These are the activations of a small neural network, seen along a few directions. Each row is one input.
Each table varies a few parts of the input and shows all the possible inputs, shuffled.
A made-up example of a description, with smaller parts first: one of 8 places around a ring, together with either a single point or one of 9 places around a ring or (one of 3 separate values, together with one of 4 places along a line).
Shared parts are said once, and a part with two or three values counts as separate values.

Other details of the inputs vary at random and push rows far along two fixed directions, the same in every table; ignore that.

A family of inputs:
row 1: [ -4   0   2 -15 -14   3 -20   4  26   0   2 -18  11]
row 2: [ -7  -6 -19   6 -22  -4 -25  14 -16  -4   7   7  79]
row 3: [-19 -37   6  23 -15  10 -21   8  21   3  -5   2  48]
row 4: [-35 -31  12  11  14  19   1  -3  36   6  -2 -19 -42]
row 5: [  2  19 -13   0  -6 -15  -4   1 -27  -6  23   7  24]
row 6: [-16 -13   3   7  27  16  29  -9   1  12 -18 -19 -67]
row 7: [ -6 -14  -1 -14 -12  14 -18  12  18   4 -18 -19  17]
row 8: [  7 -17  -4 -13 -17   4 -29  19  23  15  -4  -3  53]
row 9: [ 26  32  -5   4  10 -15  30  -8 -35  -7   2  13 -17]
row 10: [ 16  18  -6   3  13 -10  18 -10 -21  -4  -6   6 -13]
row 11: [-14 -23   4  13  10   9   0  -5  13   5  -7  -4 -10]
row 12: [ -8 -29   9  -1 -17  28  -8   6  30  15 -23 -15   0]
row 13: [-14 -24   1   8  14  16   5   1   9   3  -9  -2 -11]
row 14: [-15 -30   2  14   8  15   3  -3  16   8 -16  -7  -4]
row 15: [ 12  12 -16 -14 -51 -10 -51   9   5  -4  25  11 110]
row 16: [  5  16 -16   5  -7  -9   5  -1 -30   1   5   2  27]
row 17: [ 14  45 -15  -6   0 -23  10  -6 -37  -9  36  10   5]
row 18: [-22 -16   1   5  10   8  -2  -2  10   3   1 -10 -20]
row 19: [-11 -27   9  16  -3  11  -4  10  12  -5 -12   6  17]
row 20: [  9  20   7   5   8 -12  16  -6  -7 -13  19  12 -23]
row 21: [ 41  38 -19 -27   1 -13  12   5 -27  11   9   5  11]
row 22: [  9  18   3  -2   6  -9  18  -1 -25  -7  -5  10 -22]
row 23: [ -4 -16  -5  -8 -24  10 -27   9  22   7 -21 -20  46]
row 24: [ 19  44 -27 -14  14 -17  18  -6 -55  -6  18   8  -3]
row 25: [ 13   3  -2 -22   2   1  -5  13  12  11   7  -2   0]
row 26: [ 32  40 -13 -30   1 -17   2   5 -12   4  28   7   7]
row 27: [ -5   0  18   2  25   2  24 -14   3   2 -20  -7 -80]
row 28: [-31 -47  11  16   5  19 -15   3  39   3  -7  -7   2]
row 29: [ -4 -12   3 -11 -14   9 -22   6  23   6 -16 -21  15]
row 30: [-16  -7   7   6  32  13  28 -11   0   9  -9 -17 -81]
row 31: [ 20  43 -17  -8   9 -23   9 -14 -30 -11  36  15   4]
row 32: [ 33  44  -7 -23  -6  -6  13  -8 -30   4  13   4 -20]
row 33: [  8  20  -5   0   1 -18  -4  -8  -6 -13  20  13  16]
row 34: [ 25  35   0   4  13 -18  26  -9 -35 -10  10  16 -26]
row 35: [  5  -3 -10  13 -13  -4  -5   2 -12   0   2   8  51]
row 36: [-11 -20  15  14  -4   7   6   0  13   3 -26  -4 -13]
row 37: [ -7 -12   6   6   3   2   4  -7   7   3 -24  -5 -14]
row 38: [-17 -20  11  15   2   9   1   1  24  -2  11  -1  -9]
row 39: [ -5  -6   1  -1   4   0  -2   0  -2  -3 -15   4  -2]
row 40: [ 27  39 -16  -9  14 -20  17  -7 -45 -13  11  19  -1]
row 41: [ 18   1 -18 -20 -21  -4 -29  23  -1   8   5   7  80]
row 42: [-13 -22   0  14 -17   1 -22   7  12  -4  11   9  53]
row 43: [ 31  38 -15 -24 -11  -4   5   1 -33   0  11   8   7]
row 44: [ 15  35  -3 -12  11 -22  11 -14 -27 -10   9  12 -27]
row 45: [-15 -33  -1  16 -10  13 -15  13  11  -1  -5   5  44]
row 46: [-10  -2  17   7  -2  -4   2  -3  14  -6   2   2 -22]
row 47: [ -9 -20   6  16 -18  -4 -23   9  15 -11   4  12  51]
row 48: [-14  -7  13   2   3  -3  -5  -8  20  -4  -1  -1 -21]
row 49: [-23 -33  29  17   6  14   7  -1  28   4 -27  -9 -46]
row 50: [ 26  45 -10 -31   1 -14   6  -4 -22  -4  11  -8 -20]
row 51: [-12 -24  19  -6  -5  28  -2   3  35  11 -10 -14 -40]
row 52: [-16 -10  13  12  24  14  31  -6  -1   9  -8 -15 -77]
row 53: [-13 -20  10  10   8   4  -5  -2  20  -6  -5   2  -9]
row 54: [-28 -40  24  16  -8  11 -14   6  36  -2 -17  -3  -6]
row 55: [ 14  19   0   2  19 -11  18 -12 -19  -6   1   8 -31]
Each input here is: one of 5 places along a line, together with either one of 3 separate values or (one of 2 separate values, together with one of 4 places along a line).
Q: The inputs of row 35 and row 45 match in every part but the place on the line of 5. If row 12 is changed in the same way as row 35 into row 45, which row does it become?
A: row 43
Q: The inputs of row 2 and row 16 match in every part but the place on the line of 5. If row 24 is changed in the same way as row 2 into row 16, which row does it become?
A: row 6
Q: Which other rows does row 42 become when the choice among 2 separate values takes its other values? List them by row number.
A: row 28
Q: A walk changes only the place on the line of 5. It starts at row 46 and steps to row 54. List the rest of the walk in order.
A: row 49, row 36, row 22
Q: List by row number the other rows that have the place on the line of 5 in common with row 52.
A: row 3, row 8, row 11, row 27, row 29, row 30, row 32, row 34, row 49, row 55
Q: Which other rows does row 25 become when the choice among 3 separate values takes its other values? List them by row number.
A: row 50, row 51

A family of inputs:
row 56: [-25 -19  14  12  32  21  30  -5  11   3  -3 -16 -85]
row 57: [ 26  36   1 -12  -1 -26   3  -8 -24 -14  10  16   3]
row 58: [-15 -19  23  14  25  23  31  -3  19   1  -3  -3 -83]
row 59: [ 11  32 -14   3   6 -23   9 -18 -33  -8  20  11   0]
row 60: [-18 -24   0  -2 -22  13 -29   5  24   8  -5 -12  33]
row 61: [ -4 -23  12   0 -23   9 -23  10  33   3  -9  -8  32]
row 62: [ 26  33  -7 -18  -5  -7   2   1 -19   2  19  10   5]
row 63: [ -9 -35  -3  10  -9   9 -19  11  10   5 -38  -3  40]
row 64: [ 23  33 -12 -19  14 -24   6  -3 -24  -8  16  14  -1]
row 65: [-13 -24  12  18  29  27  43  -4  -6   8 -32 -11 -79]
row 66: [-14 -22   0  -2 -20  12 -27   2  29   5  -8 -16  34]
row 67: [-24 -14  15  13  24  19  31 -14  10   0  -5 -13 -87]
row 68: [ 22  29 -16 -23   1 -10   4   4 -22   5  21   5   5]
row 69: [-13 -25  -4  -4 -13  13 -27  11  29   7  -4 -17  38]
row 70: [ 17  35 -16 -15  11 -22   0  -5 -29 -10  15   5   1]
row 71: [-18 -22   9   8 -17  -2 -28   6  27  -7 -16  -1  31]
row 72: [ -5 -30  -5   3 -13  20 -10  13  13  15 -34 -11  38]
row 73: [ 25  33  -4 -16 -11 -13   2   0 -22  -2  15   7   3]
row 74: [-20 -21  15   9  31  20  33  -1  16   5  -1  -8 -80]
row 75: [ 17  30  -2   2  -4 -17  12  -6 -31 -14  22  17   0]
row 76: [ 18  37  -8 -16 -10 -14   2  -1 -26  -1  12   4   1]
row 77: [ -7 -32  -3   2 -15  21 -13  14   9  17 -30 -10  37]
row 78: [-17 -25  -2  -3 -13  14 -28  13  24  10  -1 -14  34]
row 79: [ 22  32  -8   3   7 -21  11  -9 -26  -9  23  22   3]
row 80: [ 13  34  -7   6   0 -27  10 -11 -31 -11  15  15   4]
row 81: [ 17  30 -14  -2  16 -24  13  -6 -29  -4  25  17   4]
row 82: [ -9 -25  -2  -7 -11  12 -20  14  34  10  -2  -9  36]
row 83: [ 27  37  -5 -14   5 -21   3  -7 -22 -11  14  20   3]
row 84: [ 11  32 -15   0  16 -21  10 -10 -35  -6  24   9   1]
row 85: [ -3 -24   7  -1 -17  15 -23  11  36   6  -5  -5  31]
row 86: [-11 -19   7   1 -23   8 -24   9  30   3 -12 -11  33]
row 87: [-21 -25   4   4 -13   3 -29  -3  25  -3 -12  -4  34]
row 88: [ -23  -31   39   20   33   20   38  -10   32    5  -18  -12 -112]
row 89: [-14 -39  -2  25  -5  11  -9   6   5   7 -29   0  41]
row 90: [  9  34  -7   3  -5 -18  12  -6 -34 -14  18  14   2]
Q: The inputs of row 78 and row 56 match in every part but one. If row 68 is changed in the same way as row 78 into row 56, which row does it become?
A: row 74
Q: What is each input in this table made of?
A: one of 5 places along a line, together with either a single point or one of 6 places around a ring
Q: Which other rows does row 88 become when the place on the line of 5 takes its other values? List them by row number.
A: row 57, row 61, row 73, row 75
Q: List by row number the other rows that have the place on the line of 5 in common with row 81.
A: row 59, row 79, row 80, row 84, row 88, row 89

A family of inputs:
row 91: [ 66  41  13 -41  20   7  34  -3  -7  12   1  12 -85]
row 92: [-44 -48  20  31   2  -3 -13  14  47 -16  17   2  28]
row 93: [ 20  47 -12 -50  30 -14  20  15 -28  12   6 -15 -61]
row 94: [ 20  34  -7  -9  32   4  52 -27 -46   5 -16  10 -84]
row 95: [ 50  72 -54  -5   4 -48   9 -11 -78   2  27  17  74]
row 96: [ -7  -2  -2  12  49  11  50   0 -15  14 -16 -29 -90]
row 97: [  5  -8 -45   6 -18 -10 -34   1 -20   8   6   1 124]
row 98: [ 66  50  16 -37  15  -3  33   4  -7   2   3  18 -56]
row 99: [ 20  20   7  -1   9   6  39  -6 -48   3 -12   9 -63]
row 100: [-38 -60   9  15  -9  41 -14   6  23   6 -43  -8  13]
row 101: [-44 -53   6  23  23  12 -17 -11  47   1  10  -4  -7]
row 102: [ -8  -2   1 -32 -21  19 -28  -9  44  17  -5 -51 -14]
row 103: [-55 -77  47  45  18  35  10   4  82   7   1  -3 -54]
row 104: [-16   4   2   3  55  -3  34 -18 -13 -11  34  -7 -93]
row 105: [ -4  35   9   9  26 -25  22 -17 -30 -23  -6   2 -69]
row 106: [-54 -71  44  33  -8  41  -6   3  53  -3 -34  -9 -60]
row 107: [-15 -43  28  29 -10  18   6   2  25  10 -38   2   0]
row 108: [ -5  22  17  13   8 -24  21  -7 -15 -31  -3  11 -41]
row 109: [ -9  -9 -25 -45 -27  17 -46  34  10  11   5  -8  68]
row 110: [-16 -56  -3  26 -16  34  -8  10  27  27 -16  -8  35]
row 111: [-37 -64  18  31  15  31  22  19  42  11 -31 -31 -30]
row 112: [ -6 -10  -7 -32 -29  -8 -40  40  22   5   1  -8  76]
row 113: [-24 -56  -3  22 -17  39  -8  22  18  20 -12 -14  34]
row 114: [ 15  31 -13  -9  28 -11  28 -16 -58  -7 -14   0 -43]
row 115: [-63 -68  29  26   3  45 -12  -1  53  -9 -35 -14 -54]
row 116: [-21 -26  38 -10 -28  41 -11   6  77  23 -14 -49 -49]
row 117: [  8 -19  -7  14 -43  -4 -32   2 -12   7 -16  23  96]
row 118: [-38 -73  24  37  20  35  26   8  61  20 -41 -29 -41]
row 119: [  5  41 -13   5  29 -40   8  -9 -37 -18  47  14  -4]
row 120: [ 73 115 -36 -58 -48 -37 -10 -15 -64   4  59   2  44]
row 121: [ 26  57  -5   6  -9 -55   7 -19 -41 -34  15  33  24]
row 122: [-13  -8  28 -17 -20  17  -8   1  67  15 -12 -49 -40]
row 123: [ 40   2  -8 -27 -23 -17 -52  18  30   4 -11   8  95]
row 124: [ 31  50 -45 -15  25 -19  28  -7 -77  -3  22  -4   3]
row 125: [ 24 -22  23 -19 -10   4 -22  21  61   1 -26   4  29]
row 126: [-33 -48  18  24   7  13  -7   6  20   5 -51 -17  -6]
row 127: [-48 -58  22  25  10  16 -14 -19  48  -6 -36 -13 -38]
row 128: [ 32  72 -10 -55   2   9  29 -25 -16  13  23 -32 -91]
row 129: [ 22  35  -8   7  18   4  51   6 -48   3  15   0 -40]
row 130: [-60 -77  24  30  25  44  -4  -9  73   9   2  -6 -50]
row 131: [ 49  15 -24 -43 -26 -16 -54  13   7  -4   0  15 109]
row 132: [-32 -43   8  25 -17  12 -32  14  27  -5  33  13  50]
row 133: [-30 -30  -1  19 -27  10 -40 -10  24 -12 -14  15  51]
row 134: [ 52  82 -34 -56 -26 -36  -9  28 -64  -1  44  21  59]
row 135: [ 29  44  11   0  16  -9  56  -5 -60  -9  -6  13 -68]
row 136: [ 18  22 -14  -6  20 -16  21 -25 -44   1 -19   5 -20]
row 137: [ 26 -15  -9 -31 -28  18 -47  17  40   7 -11  11  76]
row 138: [ 29  55   0   9 -19 -40   6 -15 -45 -27  21  37  21]
row 139: [ -8   0   5 -23 -33   4 -40   0  51  19  -6 -47  23]
row 140: [  3  29  -6  12  38 -35  16 -21 -15  -6  37  16 -29]
row 141: [ 32  41  -3   3   3 -35  28 -14 -44  -9 -12  21   8]
row 142: [ -2 -12 -13  20 -37 -17 -48   0   3  -6  49  36 118]
row 143: [  -5   -1   28   16   15    9   33  -23    0   -3  -13    9 -111]
row 144: [   4   35   20   10   42   -8   60   -8  -26  -15   47   14 -106]
row 145: [-34 -53 -17  15  -5  45 -12  16  18  14 -14 -18  36]
row 146: [ 15  45  -7   8   6 -46   1 -25 -37 -20   3  18  -1]
row 147: [  61   90  -41  -13   -2  -69    8  -22 -100  -11   12   34   63]
row 148: [  7  11 -41 -50 -29 -14 -59  31 -13   5  14  -5 109]
row 149: [   9   20   19    6   35   -9   64   -8  -30   -9  -27   -3 -104]
row 150: [ -2  12  11  18  29 -25  29 -15   5 -13  32  17 -37]
row 151: [ -4 -30  -7  29 -27  12 -17  18  13  12  -3   1  91]
row 152: [-21 -17  16  27 -40  -6 -34  13   8 -25   0  18  69]
row 153: [ -23   -3    8    6   47   20   38  -14   -1   -6   31    0 -101]
row 154: [  2 -11 -13 -38 -37  10 -43  40   8  16   8  -4  64]
row 155: [-37 -33   2  17 -17  -1 -45  -2  13 -24 -14  -2  49]
row 156: [ -5 -19 -39   8 -20  15 -24   5  -6  13   3   3 101]
Q: What is each input in this table made of?
A: one of 6 places around a ring, together with either one of 3 separate values or (one of 2 separate values, together with one of 4 places along a line)
Q: The inputs of row 144 and row 153 match in every part but the place on the ring of 6. If row 103 is changed in the same way as row 144 into row 153, which row does it become?
A: row 130
Q: The inputs of row 151 and row 118 match in every part but the place on the ring of 6. If row 107 is changed in the same way as row 151 into row 118, which row does it become?
A: row 141
Q: Which other rows does row 116 become when the place on the ring of 6 takes its other values? List them by row number.
A: row 102, row 120, row 122, row 128, row 139
Q: Which other rows does row 120 become when the choice among 3 separate values takes its other values? List them by row number.
A: row 91, row 154
Q: Which other rows does row 145 become when the choice among 2 separate values takes its other values? List them by row number.
A: row 156
